A small network was shown many inputs. Here are its activations along a few directions, one row for each input.
Each table varies a few parts of the input and shows all the possible inputs, shuffled.
A made-up example of a description, with smaller parts first: one of 8 places around a ring, together with either a single point or one of 9 places along a line or (one of 3 separate values, together with one of 4 places along a line).
Shared parts are said once, and a part with two or three values counts as separate values.
In the rows, zero is written as 128.

Other details of the inputs shift rows strongly along three fixed directions, in all tables alike. That doesn't count.

Rows:
r1: [131 110 133 119 149 129 124  90 111 147 127 145]
r2: [159 105 149 153 101 149 138 119  94 114 150 106]
r3: [108 133 120 132 142 119 119 162 149 137  94 119]
r4: [126 125 126 105 144 115 108 106 115 133 146 142]
r5: [129 110 128 117 157 136 124  93 110 144 135 146]
r6: [124 134 124 160  89 150 147 179 135 115 123  80]
r7: [103 135 118 140 139 122 117 151 161 136  97 116]
r8: [ 98 134 105 128 134 122 118 155 135 129  93 126]
r9: [128 127 113 154  87 148 143 186 123 116 120  85]
r10: [136 109 130 126 155 114 129  89 111 132 126 142]
r11: [101 129 106 124 136 124 121 157 140 129  93 125]
r12: [163 110 155 155 105 149 136 120  98 117 149 102]
r13: [166 126 143 142  95 135 123 131 113 128 163  92]
r14: [132 118 120 107 144 117 102 102 123 134 145 138]
r15: [101 131 104 119 141 129 123 157 139 126  94 122]
r16: [122 117 134 106 139 111 112  97 127 133 140 132]
r17: [127 120 118 170  96 167 158 173 111 126 110  93]
r18: [120 125 132 104 141 115 112  96 121 131 142 133]
r19: [158 116 134 138  87 135 124 129 105 124 164  98]
r20: [126 128 148 117 143 106 108 101 132 142 142 129]
r21: [160 122 129 135  88 140 126 125 104 120 162  97]
r22: [147 120 133 130  99 148 135 124 109 112 173  95]
r23: [123 126 144 116 138 105 110 101 129 140 142 135]
r24: [110 133 118 131 142 119 119 162 151 138  94 118]
r25: [159 112 148 151 104 152 143 120  95 137 153 100]
r26: [120 135 105 158  91 164 143 173 131 106 130  85]
r27: [154 203 130 108 112 135 174 133 166 108 137 226]
r28: [165 204 151 144  57 154 202 158 146  93 166 188]
r29: [108 125 122 147 152 139 134 149 140 148  84 125]
r30: [129 118 126 101 147 116 109 107 120 133 145 139]
r31: [132 112 131 113 153 135 126  91 110 144 129 142]
r32: [105 130 116 131 138 118 119 162 145 136  94 123]
r33: [156 192 135 125 130 138 198 123 152 103 127 229]
r34: [113 124 119 154 158 124 138 147 140 133  84 123]
r35: [ 96 131 104 133 132 127 119 145 151 127  96 122]
r36: [141 112 153 130 157 121 114  96 123 136 124 140]
r37: [136 106 135 130 153 110 129  94 113 136 129 143]
r38: [164 111 145 159 109 138 148 119  95 122 153  97]
r39: [ 96 133 102 127 137 132 121 146 151 125  97 119]
r40: [ 87 134 104 129 141 131 122 151 141 123 104 123]
r41: [ 98 130 110 132 132 117 118 160 137 134  95 128]
r42: [123 120 133 101 143 117 115  97 127 130 142 132]
r43: [157 118 141 133  88 135 133 135 101 122 166 100]
r44: [162 122 144 135  93 134 131 134 108 126 163  96]
r45: [108 132 110 136 135 119 114 158 150 137  94 123]
r46: [128 125 128 101 142 114 108 103 114 134 139 136]
r47: [124 116 132 106 138 111 112  96 129 134 140 131]
r48: [104 131 102 119 141 129 123 156 141 127  94 122]
r49: [101 129  99 123 143 131 121 159 141 126 101 125]
r50: [125 114 137 110 136 106 114 101 131 137 142 135]
r51: [146 115 143 136  90 135 133 126 108 120 167  94]
r52: [119 123 134 110 137 110 110  95 123 134 140 136]
r53: [134 109 125 124 163 121 128  92 110 129 135 143]
r54: [150 204 146 123 108 126 176 131 180 114 140 225]
r55: [101 133 122 134 141 121 123 154 159 135  97 114]
r56: [132 106 135 121 158 132 115  92 112 124 131 144]
r57: [150 205 156 118 114 126 180 136 180 114 140 220]
r58: [129 139 124 163  92 148 137 187 122 120 120  77]
r59: [131 124 140 113 140 103 105 108 121 144 138 137]
r60: [120 117 129 104 146 118 111  99 126 130 148 133]
r61: [135 108 139 123 150 125 116  90 114 127 122 146]
r62: [159 121 134 129  90 139 133 129 102 118 163  97]
r63: [134 108 137 117 155 130 117  90 112 125 124 141]
r64: [ 96 130 120 134 137 121 123 155 153 133  97 119]
r65: [ 96 127 108 137 131 122 119 150 153 131  98 124]
r66: [124 118 130 100 144 116 114  96 128 131 141 129]
Each input here is: one of 6 places along a line, together with either one of 3 separate values or (one of 2 separate values, together with one of 4 places along a line).
- Changing only the place on the line of 6 turns r21 into r45. The same change can be made to r1. Which row results? => r25
- Changing only the place on the line of 6 turns r27 into r14. The same change can be made to r42. Which row results? => r60
- Which other rows does r40 become when the choice among 2 separate values takes its other values? List them by row number. => r4
- Which other rows does r66 become when the place on the line of 4 takes its other values? List them by row number. => r18, r39, r42
- Which other rows does r65 become when the place on the line of 4 takes its other values? List them by row number. => r28, r50, r51
- Which other rows does r2 become when the place on the line of 6 takes its other values? List them by row number. => r12, r36, r56, r61, r63

Rows:
r67: [114 114 117  86 152 100  83  95 129 140 130 139]
r68: [118 105 124 101 168 113  99  92 114 152 122 147]
r69: [ 84 120 101 145 154 117 114 155 141 125  68 123]
r70: [106 127 108 160 100 156 154 176 127 110 107  91]
r71: [119 105 130 106 168 113  97  84 128 143 120 141]
r72: [144 118 135 128 124 150 132 109 109 124 160 107]
r73: [133 185 134 107 153 130 166 114 175 118 118 224]
r74: [131 132 113 168 110 150 150 186 126 112 100  93]
r75: [153 114 136 129 118 145 125 117  98 131 152 116]
r76: [140 119 131 126 118 142 139 107 106 125 161 110]
r77: [144 116 132 128 109 140 132 111  98 128 154 118]
r78: [107 142  95 140  98 156 137 185 139 105 117  77]
r79: [115 110 138 110 159  96  93  90 139 154 127 136]
r80: [152 113 134 130 117 130 136 119  96 132 153 113]
r81: [109 141 124 159  98 152 144 183 141 117 107  84]
r82: [109 136 102 146  87 144 132 195 133 105 115  90]
r83: [151 126 126 111 102 129 114 124 108 123 161 111]
r84: [114 138 114 164 100 150 149 181 147 122 114  83]
r85: [158 120 140 134 111 123 125 122 114 143 157 106]
r86: [127 125 116 167 107 156 144 186 126 112  96  95]
r87: [ 83 114 107 140 160 128 116 152 154 126  69 117]
r88: [115 108 135 111 157  95  93  90 139 155 128 137]
r89: [ 81 129 114 137 148 120 113 162 158 141  74 119]
r90: [ 91 115 108 141 157 127 115 156 148 129  67 126]
r91: [127 129 109 161 106 164 144 183 124 116  97  93]
r92: [118 105 135 112 177 102 104  85 133 136 125 135]
r93: [129 130 105 159 113 162 145 183 124 119  98  89]
r94: [124 124 114 170 108 150 142 185 125 111  96  91]
r95: [ 73 121  94 131 153 132 124 150 145 134  76 122]
r96: [131 184 142 113 135 111 153 124 178 133 117 225]
r97: [ 75 127  86 117 144 122 100 162 153 128  79 111]
r98: [146 122 138 139 121 129 134 107 109 113 158 108]
r99: [112 114 142 104 168  99  98  91 139 153 130 130]
r100: [140 183 129 105 153 129 162 125 160 130 116 231]
r101: [156 123 148 130 114 125 124 125 110 141 154 105]
r102: [ 88 122 107 140 151 114 109 166 154 149  71 118]
r103: [131 102 133 110 176 103  99  95 124 147 117 142]
r104: [134 187 148 108 140 110 153 133 170 134 113 223]
r105: [ 84 128 114 136 146 119 112 164 155 142  72 122]
r106: [142 123 152 130 108 130 124 114 119 131 158 103]
r107: [ 81 121 101 146 155 118 115 153 144 123  71 121]
r108: [148 122 131 115 101 119 114 129 109 120 165 113]
r109: [103 138 101 145  90 145 135 189 139 101 118  85]
r110: [114 113 137 108 167  98  99  89 143 154 132 130]
r111: [112 105 125 102 165 114  99  88 117 149 123 146]
r112: [144 128 153 128 116 131 129 116 120 130 161 100]
r113: [144 123 147 134 106 128 126 111 124 131 160 105]
r114: [148 114 136 129 115 147 125 113 101 127 153 115]
r115: [159 200 158 134  86 145 185 149 158 108 149 192]
r116: [150 123 128 114 107 118 116 130 108 123 166 108]
r117: [155 118 139 140 114 125 127 115  99 119 150 117]
r118: [ 90 120 101 135 156 134 114 153 146 133  68 124]
r119: [160 192 141 133  93 164 189 141 147 101 149 201]
r120: [143 113 140 132 110 128 135 107 108 118 152 108]
r121: [150 113 144 140 116 131 127 110 110 116 151 110]
r122: [117 103 123 102 165 106 102  91 114 153 121 147]
r123: [156 127 150 128 115 126 125 125 110 139 155 106]
r124: [112 137 115 164  93 149 145 179 146 120 111  86]
r125: [158 120 136 139 119 124 130 116  99 122 151 114]
r126: [151 116 129 127 117 137 134 117  95 135 154 113]
r127: [142 116 136 128 117 149 128 108 107 123 157 110]
r128: [116 106 129 104 169 114  99  81 131 141 121 138]
r129: [170 195 147 137  91 139 184 153 156 119 149 190]
r130: [118 107 135 110 156  94  92  92 136 157 125 139]
r131: [152 113 146 138 116 138 128 111 111 118 151 114]
r132: [108 111 123  90 153  91  84  98 133 136 137 139]
r133: [122 174 132 110 141 117 164 118 163 122 116 229]
r134: [ 76 118  99 134 160 126 129 153 147 132  79 119]
r135: [139 119 133 126 114 148 133 107 105 124 159 113]
r136: [124 182 130 105 143 131 162 116 162 123 119 232]
r137: [161 189 145 137  86 143 197 141 149  96 144 201]
r138: [135 173 134 111 142 108 163 124 160 124 107 228]
r139: [147 122 153 130 108 128 120 119 112 133 153 106]
r140: [123 107 134 110 159  92  93  97 133 161 124 140]
r141: [155 129 123 109 107 128 117 125 108 125 162 108]
r142: [148 116 145 138 116 132 130 108 114 113 153 110]
r143: [150 114 145 136 124 139 132 110 115 118 155 105]
r144: [138 124 130 114 108 124 120 121 118 115 173 102]
r145: [ 76 124  95 129 163 139 124 152 146 134  80 119]
r146: [ 82 121 102 136 157 120 130 152 151 127  74 118]
r147: [112 100 128 106 162 101 103  89 118 146 122 147]
r148: [153 120 130 125 120 144 133 117  96 134 155 115]
r149: [153 112 144 140 115 130 126 113 107 118 149 113]
r150: [126 103 128 106 168  93 106  93 118 149 117 141]
r151: [149 110 136 131 112 130 133 118  96 129 152 117]
r152: [143 118 139 140 114 128 128 106 107 112 154 109]
r153: [139 127 126 110 102 133 116 114 116 116 166 103]
r154: [149 113 140 133 107 127 133 111 103 121 148 116]
r155: [141 117 133 128 110 141 133 109 102 126 156 116]
r156: [165 196 155 136  86 142 183 157 153 115 144 194]
- Changing only one part turns r80 into r133. The same change can be made to r126. Which row results? => r155
- Changing only one part turns r127 into r100. The same change can be made to r87. Which row results? => r103
- Describe the family of inputs behind these rows. => one of 6 places along a line, together with either one of 2 separate values or one of 4 places along a line or one of 9 places around a ring
- A walk changes only the place on the ring of 9. It starts at r73 and steps to r143. List the rest of the walk in order. => r92, r98, r146, r134, r76, r145, r72
- A walk changes only the place on the line of 6. It starts at r123 and steps to r104. List the rest of the walk in order. => r139, r115, r81, r112
- Which other rows does r83 become when the choice among 2 separate values takes its other values? List them by row number. => r108
- Which other rows does r132 become when the choice among 2 separate values takes its other values? List them by row number. => r97
